These are the activations of a small neural network, seen along a few directions. Each row is one input.
Each table varies a few parts of the input and shows all the possible inputs, shuffled.
A made-up example of a description, with smaller parts first: one of 6 places along a line, together with either a single point or one of 9 places around a ring or (one of 3 separate values, together with one of 5 places around a ring).
Shared parts are said once, and a part with two or three values counts as separate values.
In the rows, 128 means zero.

Rows:
x1: [137 105 162  46 121 114 146 122  83 208 174 188 129  82 139 167]
x2: [ 64 116 138 190 146 105 125 167 146  18  84  86  91 120  69 111]
x3: [ 34 159 170  91 118 114 149 207 112  14  81  99  99  61  97 118]
x4: [176 198 101  81 150 106 151 188 208 119  77  95 183 107 201  27]
x5: [130 134  98 252 138 149 108 109 176  63  78  68 136 198  84  72]
x6: [178 183  72 173 137 148 143 143 208 127  54  75 167 164 151  60]
x7: [211 134 123  60 121 119 132  96 118 233 177 190 144 127 195 134]
x8: [200 113  90 141 119 166 114  50 113 233 157 164 145 185 163 164]
x9: [151  68 109 216 122 171  85  29  92 163 192 146 127 215 113 184]
x10: [ 86  63 146 155 127 120 102  88  68 134 203 153  78 139  79 216]
x11: [119 162 147  71 140  99 165 211 168  85  66 103 164  57 147  75]
x12: [ 50 101 178  61  95 126 116 128  43 139 193 170  74  81  98 210]
Changing only one part turns x7 into x4. The same change can be made to x9. Which row results?
Answer: x5
What is each input in this table made of?
Answer: one of 2 separate values, together with one of 6 places around a ring
Change only the choice among 2 separate values in x2. List by row number the other rows that result.
Answer: x10

Rows:
x13: [131 112 123 148 123 140 111  97 110 135 153 138 118 154 127 151]
x14: [148 134 128 105 125 128 133 126 129 154 139 141 139 123 150 127]
x15: [104 115 143 107 124 123 132 131 100 130 146 142 110 108 117 162]
x16: [149 117 111 154 128 136 116  98 130 154 148 130 128 158 128 140]
x17: [ 98 163 134 132 147  98 146 201 178  38  65  79 133  94 119  62]
x18: [125 182 108 149 137 132 147 181 191  63  41  68 156 123 133  53]
x19: [113 124 138  99 119 126 126 129 108 143 143 144 114 112 129 149]
x20: [107 106 137 142 123 137 117 106 100 131 152 138 112 139 107 155]
x21: [156 121 121 124 136 128 128 116 136 156 134 136 149 135 146 121]
x22: [107 102 147 133 121 128 123 119 101 124 146 140 112 121 103 160]
x23: [162 126 111 144 132 133 128 106 138 160 127 136 134 150 137 124]
x24: [136 134 134 100 121 128 130 124 116 148 141 143 130 120 141 133]
What is each input in this table made of?
Answer: either one of 2 separate values or one of 10 places around a ring

Rows:
x25: [190 100 101 163 108 184 103  27  93 225 183 164 150 204 149 177]
x26: [ 68 106 147 144 117 131 118 124  85  89 156 130  80 122  87 184]
x27: [141 112 152  58 130 100 126 128 103 170 177 175 126  92 161 146]
x28: [ 95  66 152 163 155  92 111 114 103 104 177 142  95 130  80 156]
x29: [225 157  51 190 126 175 112  62 177 207 109 116 162 222 173  97]
x30: [139  70 154 112 150  86 131 121 109 157 167 168 116 103 119 156]
x31: [174 165 122  80 144  99 150 164 169 138 115 128 160 105 180  69]
x32: [ 86 186 126 124 102 170 143 160 135  77  55  93 131 120 123  95]
x33: [174 124 125 140 163  85 147 157 184 122 105 119 156 113 135  78]
x34: [ 67 143 152 100  84 158 124 125  69 117 131 137  87 111  95 177]
x35: [ 92 129 146  69  99 143 132 136  86 156 151 149 113  96 128 177]
x36: [ 94 144 120 167 132 133 125 158 151  45  77  82 126 132 111 105]
x37: [126 107 129 193 161  92 118 148 177  64 113  90 138 139 102  76]
x38: [120 181 116  91 122 145 153 167 150 121  73  99 153 103 149  99]
What is each input in this table made of?
Answer: one of 2 separate values, together with either a single point or one of 6 places around a ring
Changing only the choice among 2 separate values turns x36 into x26. The same change can be made to x31. Which row results?
Answer: x27
Change only the choice among 2 separate values in x28. List by row number the other rows that result.
Answer: x37
